Each row below holds a small network's activations on one input, seen along a few directions.
Each table varies a few parts of the input and shows all the possible inputs, shuffled.
A made-up example of a description, with smaller parts first: values(2) and (point or line(11) or (line(4) and ring(8))).
Shared parts are said once, and a part with two or three values counts as separate values.
(in the rows, 128 means zero)

A family of inputs:
x1: [143 111 120  90 136 148  98 102 124  87 146 144]
x2: [ 89 102 121 139 138 149 112 124 127 102 132  87]
x3: [127 106 162 115 142 162 135 108 121  72 151 151]
x4: [181 212 108  94  45  95 181 113  90 128 103 126]
x5: [ 66 143 133 132  94 113 104 132 169 214  98 113]
x6: [ 85  88 140 153 171 111  98 123 166 140  88  98]
x7: [174 219 145 138 102 159 179 210  23 106 114  70]
x8: [127  88 176 147 170 122 111 100 153 109 104 166]
x9: [170  97 118 146 176  92  89 110 182 159 146 153]
x10: [145  84 141 119 165 112  77 101 157 125 100 156]
x11: [164 120  91 117 152 139 122 108 143 123 186 144]
x12: [123 140  99 156 115  98 240 195  64 143 170 147]
x13: [ 71 155 108 119  58 163 118 140 144 155 126 110]
Question: What do these inputs look like to the network?
Answer: values(3) or (values(2) and line(5))
Question: Which other rows does x5 become when the line(5) part takes its other values? List them by row number.
Answer: x6, x8, x9, x10
Question: List by row number the other inputs of the same sort as x12.
Answer: x4, x7

A family of inputs:
x14: [154 191 109 111  65 119 185 143  63 130 127 126]
x15: [152  70 126 122 195 109 101  71 176  98 156 178]
x16: [ 95 114 156 132 157 167 135 149 109 107 125 104]
x17: [102 115 145 143 172 159 144 147 103  80 123 113]
x18: [142 202  99 122  55 141 170 156  90 151 144 114]
x19: [ 38 121 147 161 107 110 108 151 160 191  95  69]
x20: [151  67 135 101 184 114  77  84 170 132 154 160]
x21: [128  96 122 123 155 130  51  69 208 139 126 143]
x22: [135  76 131 109 148 114  61  84 201 131 119 160]
x23: [101 102 131 137 134  85  49  83 228 220  64 154]
x24: [ 77 115 153 144 120 159 126 145 135 109 108 103]
x25: [192 195 115 112 109 111 203 152  57  98 139 118]
x26: [132  73 133 102 158  99  52  79 170 131 128 163]
x27: [159 183  98 103  54 124 185 153  81 134 128 110]
x28: [176 196 126 111  88 130 198 159  68 132 146 128]
x29: [ 69 132 151 152 125 164 103 149 132 124 121  92]
x30: [ 92 190  66 125  45  96 176 169 126 217 126 113]
x31: [175  48 125 139 198 116  99  83 157  93 174 183]
x32: [125 101 146 166 174 174 145 159  95  74 131 128]
x33: [ 75 115 153 137 133 149 117 140 106 107 109 104]
x34: [218 187 123 137 111 118 202 164  52  89 144 127]
Question: The inputs of x34 and x32 match in every part but one. If x25 is changed in the same way as x34 into x32, which row does it become?
Answer: x17
Question: What do these inputs look like to the network?
Answer: values(3) and (point or line(6))
Question: Which other rows does x22 become when the line(6) part takes its other values? List them by row number.
Answer: x15, x20, x21, x26, x31

A family of inputs:
x35: [112 119 118 118 139 164  68 119 167 142 157 117]
x36: [110  71 123 158 179 122 128 123 134  94 152 129]
x37: [125  95 111 139 128  72 106  82 202 189 112 152]
x38: [ 97 169 163 154 113 150 136 170 101 144  98  74]
x39: [184 218  88 104  59 148 188 158  48 135 146  84]
x40: [ 54 144 169 142  98 133 160 161 109 138  92 108]
x41: [ 70  94 122 107 126 150 111  93 169 139 156 153]
x42: [133 196 104 100  49 119 205 158  73 118 143 113]
x43: [101 104 127 111 122  84  93  65 195 176  88 152]
x44: [158 206  76 125  60 107 219 172  71 133 154 120]
x45: [193 106 132 132 163 111 167 110 117  84 163 188]
x46: [110  94 113 135 151 128  95 140 158 161 166 144]
x47: [181 208  72 122  83 116 210 183  49 154 147 111]
x48: [ 69 152 165 139  86 160 132 162 108 132  79  89]
x49: [110  83 136 127 165 165  89 111 134  73 113 103]
x50: [ 95  71 137 127 174 138 123 107 132  84 132 124]
x51: [149 203 106  97  34 142 172 161  60 119 128  96]
x52: [137  98 135 134 189 161  88 120 129  82 135  86]
x53: [186 117 160 109 144 149 118  99 113  67 121 164]
x54: [ 88  90 108 143 129 131 117 113 175 153 175 156]
x55: [ 81 112 121 115 110 169  66 103 170 128 133 137]
x56: [143 100 122 134 151  67  82 115 186 199 104 141]
x57: [ 98 155 149 170 130 123 160 193  96 168 100 105]
x58: [218 131 154 115 168 144 124 107 105  76 140 149]
x59: [111 124 131 108 111 110  48  75 194 157  70 136]
x60: [136  75 123 151 205 125 112 146 122 109 142 114]
x61: [ 84 145 143 169 110 124 180 177 113 155 106 115]
x62: [135 136 133 117 133  98  47  91 195 169  92 117]
x63: [208 115 139 131 181 107 144 133 100  96 150 178]
x64: [164 109 160 109 150 121 151  94 114  67 145 185]
Question: What do these inputs look like to the network?
Answer: ring(5) and (values(2) or line(4))
Question: Which other rows agree with x41 in the ring(5) part? List them by row number.
Answer: x40, x42, x43, x50, x64
Question: Which other rows does x61 become when the values(2) part takes its other values? List them by row number.
Answer: x44
Question: Which other rows does x47 become when the values(2) part takes its other values? List them by row number.
Answer: x57

A family of inputs:
x65: [130 165 144 110  93 172 140 126  90  93 153  88]
x66: [160  73 148 159 208 109 141  99 141  98 161 165]
x67: [162 158 136 140 119 140 141 162  89 107  87 114]
x68: [ 75  80 166 139 149 117  93  82 195 131  80 150]
x69: [ 80  79 163 117 132 132  75  79 186 136  90 164]
x70: [138 149  95 133  67 116 161 135 115 157 144 131]
x71: [104  80 124 180 198 109  58  93 210 148 131  99]
x72: [157 161 157 149 135 128 147 188  85 112 100 109]
x73: [110  84 119 114 167 154  12 100 190 161 142 145]
x74: [172 161 130 126  95 145 130 135  95  99 100 110]
x75: [164  94 131 104 166 138  96  96 153  84 175 193]
x76: [115 149 144 136 124 165 158 165  73 106 124  95]
x77: [161  69 132 138 193 121 128  96 143  91 150 175]
x78: [104 152 101 125  93 154 172 146 105 125 152 117]
x79: [ 91 146 132 147 122 139 186 195  95 142 152 117]
x80: [108 152 124 116 115 144 146 144  62  91 128  88]
x81: [108  73 116 151 189 129  50  96 207 151 121 112]
x82: [110 152 166 143 136 156 164 188  72 112 136  91]
x83: [130 143 104 147  88 112 169 161 106 168 131 136]
x84: [176 177 135 110  88 148 125 125 112  90 116 109]
x85: [ 76  64 159 104 139 107  89  83 190 133  81 141]
x86: [ 72  87 176 166 160  99 101  83 197 131  90 137]
x87: [164 171 126 128 118 104 159 147 104 168 106 131]
x88: [165  74 131 118 176 130 111  94 143  88 162 182]
x89: [171 178 119 110  99 109 152 119 116 156 120 127]
x90: [125 151 138 125 100 171 146 136  75 100 137  91]
x91: [ 97 147 107 140 112 152 182 174 101 135 138 123]
x92: [112  71 115 126 174 144  31  97 194 158 130 128]
x93: [111  55 111 114 182 119  46 100 200 152 120 103]
x94: [141 167  94 115  60 122 160 128 135 144 161 129]
x95: [110 166 105 111  84 160 166 132 120 119 164 115]
x96: [157 176 104 105 111  83 152 127  97 153 111 125]
x97: [155 161 116 118 112 117 133 149  80  90  94 106]
x98: [ 89 148  89 122 104 130 173 156  90 120 144 114]
x99: [158  58 119 106 187 105 124  98 140  83 153 164]
x100: [175 194 122  94  91 114 148 110 134 145 133 125]
x101: [160 173 145 138 131  94 163 164 100 177 116 130]
x102: [ 81  91 168 108 126 142  56  82 183 136 104 177]
x103: [125 143 123 159  99  99 174 186 101 175 146 133]
x104: [123 145  83 128  79  90 161 141  98 153 137 128]
Question: The inputs of x84 and x67 match in every part but one. If x65 is changed in the same way as x84 into x67, which row does it become?
Answer: x76
Question: What do these inputs look like to the network?
Answer: line(5) and (values(3) or ring(5))
Question: Which other rows does x72 become when the ring(5) part takes its other values? List them by row number.
Answer: x79, x82, x101, x103
Question: Which other rows does x80 become when the ring(5) part takes its other values? List them by row number.
Answer: x96, x97, x98, x104
Question: Which other rows does x88 become when the values(3) part takes its other values? List them by row number.
Answer: x69, x92
